Each row below holds a small network's activations on one record, seen along a few directions.
Records have a field called H. Each example row is followed by its value.
Records without H are marked absent.
The largest differences between rows may come from other fields.
(in the rows, 500 means zero)
Random noise pushes rows far along 3 fixed directions. That doesn't count. These rows show it; they differ only by the noise:
[405 507 535 468 470 599 479 370 537 612 634 480 538 599 461 544 467 553
 487 418 558]
[635 614 495 411 488 587 607 603 277 396 329 483 401 374 462 607 451 339
 608 529 432]
[511 554 616 387 497 493 690 437 474 364 449 454 501 492 702 558 504 555
 541 379 491]
[498 596 518 477 478 539 498 491 520 378 416 396 548 513 641 578 509 463
 549 429 535]
[398 482 643 398 489 515 651 308 568 522 635 487 543 600 642 523 495 669
 475 333 541]

[420 444 587 473 606 421 610 535 472 526 532 658 481 418 504 519 518 493
 492 592 429]
h1
[566 592 558 463 455 441 591 501 439 343 360 443 440 451 672 495 528 549
 580 401 482]
h9
[407 500 591 503 560 404 509 459 613 431 560 480 567 498 647 526 593 536
 461 480 553]
h6
[421 401 489 467 587 601 540 547 324 784 648 750 385 458 139 506 407 444
 458 660 421]
h5
[554 463 513 411 480 507 553 459 384 584 557 575 382 467 303 520 467 494
 542 518 432]
absent
[499 555 425 445 428 634 550 393 412 633 650 507 429 594 262 619 478 498
 513 375 463]
absent
[379 483 541 408 473 538 614 276 516 679 741 554 522 626 452 536 495 646
 433 414 523]
h3
[364 512 445 552 573 514 354 509 600 506 543 502 537 579 460 555 540 421
 490 537 544]
h7
[405 541 459 495 480 573 378 452 513 546 565 477 521 590 399 562 522 423
 521 463 576]
h2
[465 454 629 377 483 579 721 353 401 603 669 577 437 534 440 507 452 606
 495 426 485]
h2
[434 616 448 476 435 557 408 370 595 440 550 345 566 667 548 551 551 542
 511 331 590]
h4
[449 414 569 517 620 416 577 617 474 533 499 617 486 361 511 449 523 454
 447 662 428]
h1
[447 490 507 440 525 572 623 438 387 582 645 592 398 511 346 541 460 572
 468 459 469]
h8
[565 433 543 405 420 520 512 453 407 647 530 503 506 488 409 408 468 595
 487 505 503]
h6
[659 589 380 549 421 569 357 655 335 440 309 456 422 374 403 484 479 358
 553 610 475]
h9
[429 470 517 458 519 563 535 469 471 562 585 563 476 482 399 535 475 471
 477 541 520]
h2
[440 513 475 568 580 574 423 580 477 573 504 572 532 493 407 535 454 434
 495 590 486]
h5
[517 513 484 444 530 569 627 564 288 549 532 615 320 430 259 548 444 458
 518 552 431]
h8
[507 564 574 302 547 489 796 385 366 409 546 536 369 485 498 604 517 562
 548 368 445]
h4
[566 534 580 505 505 448 545 556 515 350 361 469 523 396 682 503 523 488
 528 543 505]
h6
[666 559 397 386 488 634 579 582 135 628 453 607 328 381 157 604 410 316
 564 646 407]
h3
[459 438 513 514 556 525 485 555 442 542 540 595 484 513 451 492 503 483
 473 583 489]
h5
[520 548 431 559 426 519 351 542 567 393 393 322 587 592 621 438 530 556
 477 421 589]
h8
[418 504 474 546 581 578 482 515 490 559 573 563 463 507 365 543 477 413
 512 593 484]
h7
[473 443 551 462 530 448 592 447 515 524 538 541 495 529 549 478 510 572
 447 536 547]
h3
[577 447 539 470 431 532 580 420 348 692 576 613 395 502 334 414 392 581
 483 485 431]
absent
[470 390 642 432 537 423 623 435 496 576 569 625 526 529 551 376 503 636
 435 497 472]
h1
[399 525 632 348 535 507 779 287 493 527 677 554 401 573 491 562 488 666
 510 334 485]
h4
[429 625 375 587 553 532 320 608 567 374 395 437 547 509 509 601 546 292
 541 567 510]
h7
[691 504 409 496 417 554 384 655 363 546 400 498 423 412 397 364 447 457
 537 579 533]
h9

Which value of H does each new row have?
[374 507 547 503 484 435 494 373 622 500 589 488 563 561 591 449 542 665
 464 373 567]
h9
[489 522 495 512 454 497 344 469 561 525 493 438 572 546 516 492 534 509
 495 499 569]
h6
[376 401 528 545 411 566 291 306 652 754 769 477 636 691 403 409 509 671
 401 466 634]
h6
[594 551 506 333 431 568 648 435 323 510 495 451 395 520 415 521 466 552
 538 402 463]
h4
[456 517 541 506 602 515 571 570 433 485 476 585 477 455 516 559 482 454
 524 548 444]
h5
[314 584 368 607 523 574 253 431 669 516 635 398 586 641 382 612 563 450
 496 476 644]
h4
[360 496 417 622 510 583 298 465 629 623 614 439 546 611 404 507 477 568
 448 494 602]
h8
[501 340 498 625 549 549 378 597 520 766 503 629 505 455 334 379 486 488
 427 721 498]
h1
[477 613 364 613 467 535 294 616 554 353 373 348 533 528 553 549 541 417
 529 501 565]
h8
[379 512 601 382 511 489 720 291 556 465 681 501 467 594 574 539 537 679
 481 337 520]
h4
